A small network was shown many inputs. Here are its activations along a few directions, one row for each input.
Each table varies a few parts of the input and shows all the possible inputs, shuffled.
A made-up example of a description, with smaller parts first: line(6) and (point or line(11) or (values(3) and ring(5))).
Shared parts are said once, and a part with two or three values counts as separate values.
In the rows, zero is written as 128.

Other details of the inputs vary at random and push rows far along two fixed directions, the same in every table; ignore that.
To show where, the next rows are all for the same input, with only those details redrawn:
[151 142  98 112  76 105 122 110  87 135 122]
[145 133 107  92  88 125 126 120  75 125 114]
[145 153  86 162  93  83 113 102 133 134 140]
[126 142 103 158 158 107 124 119 171 103 142]
[130 114 131  52 130 161 140 140  62 104 106]
[152 157  85 164  89  78 114 100 135 134 140]
[135 152  96 186 149  82 118 107 187 110 155]
[154 156  83 159  78  78 114 100 130 139 138]

Rows:
r1: [167 104 131 114  99 133 117 143  78 165 102]
r2: [108  97 164  63 156 166 115 169 102 114  97]
r3: [108 120 141 181 138 107 126 120 197 138 145]
r4: [151 153  84 178  83  78 128 105 116 146 128]
r5: [114 133 115 161 193 119 129 127 190  83 148]
r6: [ 99 101 142  67 174 189 181 139  87 103 100]
r7: [135 142 120 109  67  94 106 112  79 152 116]
r8: [148  86 152  49 138 175 115 163  75 135  95]
r9: [114 196 191 165 186 193 122 145 212  92 149]
r10: [164 116 117 173  83 104 117 100 159 177 146]
r11: [142 140 114 182  78  75 103 132 135 170 114]
r12: [ 90 102 158 143 195 148 113 151 199  95 141]
r13: [140 109 129 178 170 130 134 130 183 155 134]
r14: [130 171 199  40 116 197 164 204  64 125 158]
r15: [ 78 111 155 150 199 138 147 119 182 100 149]
r16: [101 107 152  59 112 162 128 131  70 120 116]
r17: [ 96 108 137 125 209 162 145 131 175  61 151]
r18: [126 141 114 137  73  99 140 100  83 177 114]
r19: [139 128 106 117  65 124 151  92  92 146 129]
r20: [130 125 127 132  76 115 133 128 106 184 101]
r21: [136  75 154  65 150 193 119 158  98 125 118]
r22: [ 85 125 147 167 221 121 134 143 176  95 129]
What do these inputs look like to the network?
Answer: values(2) or (line(4) and ring(5))

Rows:
r23: [119 127 195  68 180 193 159 179 118  97 129]
r24: [ 99 133 185 136 181 185 133 163 171  89 139]
r25: [108 115 122 159 215 129 123 128 208  76 157]
r26: [147 149  92 144  81 103 131 103 106 144 132]
r27: [135 152  96 148  86  79 115 110 113 140 130]
r28: [157 160  80 195  39  63 125  81 118 180 132]
r29: [158 133  87 181  77  70  98  89 156 161 147]
r30: [149 145 174  28  67 193 126 144  19 157  88]
r31: [117  89 141  95 159 167 150 139 109 119 101]
r32: [138 141 165  16  61 192 141 169  35 155  93]
r33: [106 111 132 122 210 137 123 152 158  77 128]
r34: [155 147  81 215  92  35  88 100 177 162 149]
r35: [131 138 109 132  72  84 124 113  85 159 112]
r36: [141 122 170  29  63 192 136 166  15 166 115]
r37: [117 120 119 164 220 137 132 134 198  79 148]
r38: [100  89 148  93 179 152 138 151 114 110 101]
r39: [ 86 116 138 165 212 127 145 119 205  89 150]
r40: [ 95  91 144 127 200 154 142 129 171 100 129]
r41: [155 128  95 184 116  90 113 106 164 145 138]
r42: [148 153  86 157  51  77 116  86 118 153 142]
What do these inputs look like to the network?
Answer: values(5) or (values(3) and ring(5))
What sort of input is r31?
Answer: values(3) and ring(5)

Rows:
r43: [127 145 130 128 135 123 119 120 162 121 152]
r44: [ 92 111 172  56 178 181 153 149 118 101 126]
r45: [134 144 117 158  89  93  85 122 143 150 130]
r46: [151 150 109 159  78 110 113 101 163 153 137]
r47: [147 133 122 135 142 140 130 125 162 127 125]
r48: [120 119 151 107 140 140 149 134 109 127 136]
r49: [119 151 129 134 148 133 122 131 159  94 166]
r50: [125  60 108  51 103 132 142 148  52 118  90]
r51: [151 144 126 127 103 116 111 132 111 132 112]
r52: [134 111 140  71 109 146 123 153  53 151  87]
r53: [128 148 124 144 149 109 132 134 144 132 117]
r54: [128 176 104 205 154  85 126 127 181 118 149]
r55: [ 70 111 176 139 231 159 133 161 186  77 129]
r56: [119 125 145  63  82 183 155 135  63 127 111]
r57: [150 135 117 172  79 112 103 110 150 150 139]
r58: [134 126 127 132 100 106 126 122 108 161 143]
r59: [131 112  83 165 113  87 110  68 111 129 115]
r60: [ 86  91 182  95 210 200 161 152 160  84 122]
r61: [122 155 126 125  89 121 134 119 113 131 156]
r62: [ 84 112 174 126 224 160 146 145 188  78 156]
r63: [113 124  85 177 175  88 124  68 177 109 127]
r64: [135 153 120 148 149 110 114 134 162 123 125]
r65: [117 126 137 110  83 119 111 132  95 157 109]
r66: [150 123 122 117 105 115 121 130  93 159 134]
r67: [119  85  99 134 155  95 141 127 157  98 128]
r68: [140 114 138 154 173 148 120 141 167 109 133]
r69: [134 130 132 140 102 108 131 124 106 152 143]
r70: [134 143 125 111  94 113 143 118 101 159 133]
r71: [113 125 138 146 167 143 156 127 171 129 130]
r72: [136  95 147  56  93 180 119 141  70 144 100]
r73: [123 133 125 150 106 100 117 130 120 161 119]
r74: [146 135 134 106  82 128 116 118 105 135 140]
r75: [137 121 142 106 148 140 143 139 107 122 134]
r76: [151 127 134  50 109 158 131 140  68 131 114]
r77: [117 121  86 115 123 120 135  77  86 100 112]
r78: [114 140 144 142 111 116 125 125 138 130 122]
r79: [141 157 112 137 126 116 138 129 119 127 153]
r80: [128 153 133  84  82 144 119 136  78 115 111]
r81: [113 123 143 133 229 187 147 156 187  61 142]
r82: [160 143 105 172 110  87  93 116 155 150 160]
r83: [150 125 132 114  74 146 123 116 112 142 120]
r84: [112 132 136 130 146 158 162 135 130 116 133]
r85: [127 106  79 152 117  89 104  68 114 141 112]
r86: [138 141 118 170 123  98 115 132 136 145 121]
r87: [127  95 144  71 101 168 144 140  61 162  97]
r88: [117 126 140 104 112 156 145 124 128 141 117]
r89: [ 95 141 147 138 162 125 132 134 171 116 126]
r90: [128 143 125 137 125 153 130 125 153 105 143]
r91: [135  92  68 160 101  60 112 116 146 145 133]
r92: [128 132 134 135  88 112 117 119 114 150 146]
r93: [157 134 127 112 112 128 120 128 110 130 138]
r94: [135 119  81 165 110  82 119  58 125 128 120]
r95: [153  95 137  58 102 177 121 146  64 148  95]
r96: [133 114 137 130 106 141 142 130 100 153 115]
r97: [116 119 144 156 161 142 153 126 166 125 134]
r98: [101  99  90 132 182 109 150 140 162  70 141]
r99: [142 127 135 110  87 129 107 127 101 137 138]
r100: [147 115 134  63 104 172 156 137  64 151  91]
r101: [158 163  92 173  83 108 135 112 128 154 141]
r102: [132 148 125 129 168 139 128 141 150  92 158]
r103: [ 81 128 161 133 232 148 154 155 180  91 121]
r104: [111 175 114 206 144  86 133 122 181 121 151]
r105: [138 116 122 161 155 125 125 131 159 148 132]
r106: [149 134 118 152 115 103 122 127 119 149 146]
r107: [148 100 142  77 104 170 143 146  51 149  93]
r108: [125 138 131 154 104 103 124 131 115 150 118]
r109: [141 136 129 143 129 118 104 142 131 125 116]
r110: [115 113 138 147 130 136 123 124 157 145 133]
r111: [139 124 145  73 105 147 141 146  54 136  86]
r112: [117 176 118 172  92  90 121 117 149 130 145]
r113: [127 138 130 132 178 125 141 134 156 122 146]
r114: [136 136 117 157 135 103  94 137 150 137 125]
r115: [125 128 143 112 108 134 105 140 110 125 113]
r116: [130 155 123 182 103  82 127 114 146 150 130]
r117: [ 87 130 154 125 222 160 163 153 161  79 158]
r118: [133 161 118 140 140 126 119 141 137 101 129]
r119: [128 123 133 148  90 132 125 118 131 152 129]
r120: [117 106 155  60 100 154 127 138  68 144 122]
r121: [ 95 115 171  58 186 184 133 161 123  84 102]
r122: [152 116 137 107 124 161 133 134 118 123 115]
r123: [164 142 113 155 100 100 100 122 128 145 149]
r124: [162 140 108 180  94 102 132 106 145 161 133]
r125: [130 149 130 157 110 106 106 121 155 125 130]
r126: [130 112  70 154 115  61 130 108 165 127 130]
r127: [ 94  91 174  81 225 183 124 162 158  78 142]
What do these inputs look like to the network?
Answer: line(5) and (values(2) or (values(3) and ring(5)))
Changing only the line(5) part turns r110 into r119. The same change can be made to r82. Which row results?
Answer: r123
Changing only the line(5) part turns r78 into r89. The same change can be made to r122. Which row results?
Answer: r47
Changing only the line(5) part turns r69 into r70. The same change can be made to r108. Which row results?
Answer: r103
Start at r78 and move only the ring(5) part, one step at a time. The first step leads to r116. Which rows follow, in order?
Answer: r111, r51, r125
Change only the values(3) part in r44. List by row number the other rows that result.
Answer: r88, r89
Change only the values(2) part in r98. List by row number the other rows that result.
Answer: r77
Change only the line(5) part in r105. List by row number the other rows that result.
Answer: r100, r101, r107, r124
